Each row below holds a small network's activations on one input, seen along a few directions.
In each table, some parts of the input vary, and every possible input appears once, in random order.
Descriptions start from the smaller parts, as in this example, which fits no table here: line(6) and (point or ring(11) or (values(3) and ring(5))).
Shared parts are said once, and a part with two or three values counts as separate values.

A family of inputs:
r1: [-15  14  36  12   3  13 -38 -16 -28  -7  -5  16 -44  45 -19  15 -63]
r2: [ -3  -6  31  23  -5  19 -25 -24 -25  15  -2   4 -39  46 -23   3 -37]
r3: [  9 -50 -24 -46  -2 -10  53  28  24  18   9 -35  50 -79  50 -23  76]
r4: [  1 -85 -26 -52 -20  19  68  34  56 -26 -19   7  73 -39  32 -31  58]
r5: [ 15 -57 -28 -53   0  14  71  20  24  12  17 -17  58 -58  36 -18  70]
r6: [ -7  28  22  29  17 -14 -34   0  -9 -50 -13  17 -50  34 -20  12 -55]
r7: [ 10 -81  -6 -51  -5  18  85  22  39 -11  -9  -5  52 -42  31 -38  60]
r8: [-19  49  20  16   8 -12 -73 -14 -42  20  14 -10 -47   8   6  29 -48]
r9: [ 16 -89 -29 -27 -16   1  59  34  55 -49 -26  -5  73 -51  32 -34  49]
r10: [  1 -53 -44 -47 -17  -9  35  40  41   3  -1 -22  71 -77  51 -16  73]
r11: [-18  60  -1  26   2 -15 -36 -13 -18  37   8  -4 -20   1 -14   5   2]
r12: [-15  24  17  22  -2  10   1 -16  -4  10 -12  24 -17  39 -40  -9 -11]
r13: [ 27 -44 -39 -58  -9  11  59  31  41   0   5 -13  80 -48  39  -7  66]
r14: [-19  61   5   4  16   1 -42  -6 -21  -2  24  18 -41  29 -13  35 -37]
r15: [  7 -61 -48 -54 -15  15  53  31  41  -2   7  -5  80 -56  37 -11  67]
r16: [  0  19  14  46   4  -6  -9 -16  -4 -15 -21  14 -18  27 -38 -12 -22]
r17: [ 22 -68 -17 -56 -14  14  74  34  56 -24 -20  -2  73 -31  34 -27  57]
r18: [ -7  29  15  27   0  -6 -60 -22 -38  42  16 -23 -42   8   2  17 -23]
r19: [-12  51  -4  20   3   8 -16 -20 -18  33  16  15  -9  22 -30  11  -4]
r20: [  7  26  -5  23   3   5 -23 -28 -28  44  27  -3 -15  33 -25  19 -16]
r21: [ 25 -85 -10 -26  -2   0  75  22  38 -35 -16 -17  52 -54  30 -41  51]
r22: [-22  82   0  15   5 -27 -33  -7 -20  14   7   5 -39  -1  -6  17 -10]
r23: [ -4  41  14  36   8 -17  -6  -8  -7 -38 -22  22 -37  24 -29   0 -35]
r24: [ 13 -12  28  46   1   3 -35 -23 -27 -10 -11  -6 -40  33 -21  -1 -47]
r25: [  0  21  11  22   1  17 -41 -28 -38  38  25  -5 -31  29 -13  23 -29]
r26: [-22  34  25   5  11   3 -25  -1  -8 -26  -4  27 -49  46 -22  15 -45]
r27: [  0   8  33  36  10  -4 -47 -15 -30 -31 -14   6 -45  33 -17  12 -73]
r28: [-26  69   8   9  14 -22 -61   1 -22   2  16   1 -52   9   3  29 -30]
r29: [-13  40  16  11   9  11 -54 -20 -41  16  22   7 -37  28  -9  35 -55]
r30: [-15  73  -3  10   7  -3 -13 -14 -20  11  15  23 -29  19 -22  23 -17]
r31: [ 36 -72 -21 -31 -10  -3  64  34  55 -47 -27 -13  73 -43  33 -30  48]
r32: [ 20  -6  13  48   3  -9 -18 -24 -16  -4  -9  -4 -24  37 -33  -5 -34]
r33: [  4   0  15  25  -3   7  -8 -24 -15  21   0   6 -22  49 -35  -1 -23]
r34: [ 21 -37 -35 -51 -11 -13  41  39  41   5  -2 -31  72 -69  53 -12  72]
r35: [-19  46  17  12   2  -1   4  -9  -6 -13 -13  32 -36  36 -31   3 -25]
r36: [  1  34  -2  29   1 -17 -43 -22 -28  48  19 -22 -26  12 -10  13 -10]
Question: Describe the family of inputs behind these rows.
Answer: line(4) and (values(3) or ring(6))
Question: Which other rows does r4 become when the values(3) part takes its other values? List them by row number.
Answer: r7, r17
Question: List by row number the other rows that have the line(4) part in common with r32.
Answer: r6, r9, r16, r21, r23, r24, r27, r31
Question: Which other rows does r8 become when the ring(6) part takes its other values? List them by row number.
Answer: r11, r18, r22, r28, r36

A family of inputs:
r37: [ 16 -19 -22 -17  -2  -4   8   6   1  22  17 -28  31 -40  29   1  32]
r38: [  1  32  -2  17   7 -11 -41 -14 -31  34  25 -18 -23   0   0  21 -14]
r39: [  1  10  25  22   4   7  -5 -17 -12 -15 -10  17 -30  42 -28   1 -38]
r40: [ 10 -10 -26 -18  -8   3  18   4  11  37  14 -17  40 -27  17  -4  46]
r41: [ -3   8  18  20   1   7 -25  -9 -12 -17  -8  14 -24  32 -18  10 -41]
r42: [  3 -19 -14 -31  -5   0   4  12   3  26  15 -26  24 -42  38   0  35]
r43: [-30  85  -8  -5  11 -27 -25  15   1 -28  -2  23 -30  -6   2  23 -13]
r44: [ 15 -44   2  -1  -4   5  40   7  20 -22 -21   1  19  -5  -3 -25  16]
r45: [ -2   6  18  25   2  -3 -25 -11 -11 -13 -13   7 -24  29 -19   1 -38]
r46: [ -4  42  -7  16   0  -4 -31 -17 -22  48  23  -8 -15  13 -13  16   1]
r47: [-18  49  -5   3   1   2 -30 -17 -29  55  30  -3 -20   6  -8  22   0]
r48: [  3   9  23  32   5   2  -9 -16 -14 -13 -14  11 -30  34 -30  -4 -32]
r49: [-13  32   7   4   4  -7 -46  -9 -29  38  22 -17 -30  -2  10  21 -13]
r50: [  8 -45  -1 -18  -1  13  35  12  22 -29 -11   8  21   0   4 -14   9]
r51: [ 11 -46  -4  -8  -7   0  24  11  22 -24 -19  -2  26 -10   8 -18  12]
r52: [ -4  -2 -25 -30  -7   8  17   5   3  44  22 -11  35 -33  20   1  45]
r53: [  9 -45  -4 -14  -8   9  25  15  22 -28 -14   3  27  -7   9 -10   9]
r54: [-18  33 -22 -41   7 -21  25  41  37 -38  -6  13  26 -45  27   3  34]
r55: [  9 -46   0   3  -6   2  30   6  21 -22 -18  -1  19 -10   2 -25  15]
r56: [ -3   7  22  35   3  -1 -18 -16 -13 -12 -12   7 -29  29 -24  -5 -33]
r57: [ 13 -43   4 -10  -4   9  44   6  21 -25 -16   7  19   3  -2 -20   9]
r58: [ -3   7  20  15   8  11 -14 -13 -12 -19  -5  18 -29  39 -22   6 -40]
Question: Describe the family of inputs behind these rows.
Answer: values(2) and (point or line(4) or ring(6))
Question: Changing only the values(2) part turns r43 into r54. The same change can be made to r46. Which row results?
Answer: r40
Question: A walk changes only the ring(6) part. It starts at r57 and steps to r50. List the rest of the walk in order.
Answer: r53, r51, r55, r44
Question: A walk changes only the line(4) part. It starts at r52 and steps to r40. List the rest of the walk in order.
Answer: r37, r42

A family of inputs:
r59: [-22  72 -13   3   1 -11 -52 -12 -32  67  36 -13 -20  -8   4  30   6]
r60: [ 11 -32  -5  -9  -2 -11   6  17  15 -18  -9 -19  17 -30  25 -10  15]
r61: [-13  29   8   6   8  -6 -21   6  -1 -34  -7  18 -24  15  -7  13 -31]
r62: [ -3  30 -34 -32   0  -6  -2   6  -7  60  41 -25  25 -46  31  18  50]
r63: [ 12 -58   1  -9  -7  11  16   2   6   4  -1 -15  20 -11  13 -14  12]
r64: [  7 -17  25  21   1  12 -21 -19 -23   5  -1  -5 -25  28 -11   2 -35]
r65: [ 14 -38 -10  -1 -10  14  36  -2  17   0  -8   4  32   2  -9 -18  22]
r66: [ -3 -11  -4 -16  -2   5  44  12  25 -19 -15  16  22  -9  -2 -19  25]
r67: [-12  26  15  14   5   0   8  -7   0 -18 -12  26 -28  32 -29  -3 -19]
r68: [  1   6  14  23   6 -13 -30  -5 -15 -18  -7  -7 -27   4  -1   5 -33]
r69: [  8   2  13  28   0  10  -2 -21  -9   2  -6  13 -14  44 -35  -2 -24]
r70: [ -2  -9 -10 -27  -2  -5  18  25  25 -33 -12   7  22 -21  20  -1  12]
Question: Changing only one part turns r62 into r59. The same change can be made to r65. Which row results?
Answer: r69
Question: Describe the family of inputs behind these rows.
Answer: values(2) and (point or ring(5))
Question: Which other rows does r61 become when the values(2) part takes its other values? List them by row number.
Answer: r70

A family of inputs:
r71: [ 12 -76 -12 -49  -9  22  66  26  40 -26 -11   3  56 -27  27 -23  41]
r72: [-10  14  -6 -14   1   0 -29   7  -8   6  14  -4  -3  -9  17  20  -8]
r73: [  6  -3  -2  17  -2   1  19  -3  13 -19 -16  16   8  16 -23 -12   0]
r74: [ -4  18 -17   0  -1  -8  13  -1   3  23   8  -3  12 -18  -1  -5  31]
r75: [  7  -6  -2  -2   0   6 -24  -7 -17  22  19 -16   0  -2  11  15  -9]
r76: [ -5  12   9  -1   7 -15  -2  13   8 -37 -16   6 -15  -7   6  -1 -12]
r77: [ -3  13  -1  -2   1  10  -4 -15 -19  42  22  -6  -6   3  -4   7   7]
r78: [ -3  22   2   3   3  -2  12   4  13 -27 -14  24  -3  20 -18   0  -9]
r79: [-13  43 -12 -15   4 -10   6   7   3  15  11   5   0 -14   4   7  22]
r80: [ 10 -30  16  17  -1  -5  -4  -4  -3  -9 -14 -13  -9   2   0 -14 -11]
r81: [  6 -10  13  16   0  17   2 -17 -10   0  -1  13 -12  38 -26   0 -23]
r82: [-20  34  -4 -14   2   3  -8  -1  -9  26  17   6  -8  -2   1  12   8]
r83: [  4 -19  20  12   4   4 -11  -9 -15  -9  -3  -5 -22  13  -3  -1 -27]
r84: [  4 -12   5  14   2 -13   5   6   8 -29 -18  -2  -3 -10   0 -14  -3]
r85: [-10  11  10   4   0  11  -2  -4   0 -15  -7  25 -13  32 -21   5 -23]
r86: [  6  -1 -19   0  -2 -13  -7   8   5   3   4 -14  18 -25  14   3  15]
r87: [-12   2  17   1   5  -2 -16   4  -5 -25  -9   7 -24   6   3   4 -26]
r88: [ -3  23 -14 -15   3 -14 -14  16   5  -5   8  -6   6 -21  20  15   7]
r89: [ 12 -20   9  20  -5   9   9 -13   2   0 -12   4   1  27 -23 -12  -8]
r90: [ 13 -18  -7   3  -6  -4 -16  -3  -6  22   7 -25  12 -13  14   2   7]
r91: [  3   2  -5   3  -5   0   4 -11  -7  42  11 -14   6  -7   0  -6  23]
Question: Describe the family of inputs behind these rows.
Answer: point or (line(4) and ring(5))
Question: Which other rows does r76 become when the line(4) part takes its other values? List them by row number.
Answer: r78, r79, r88
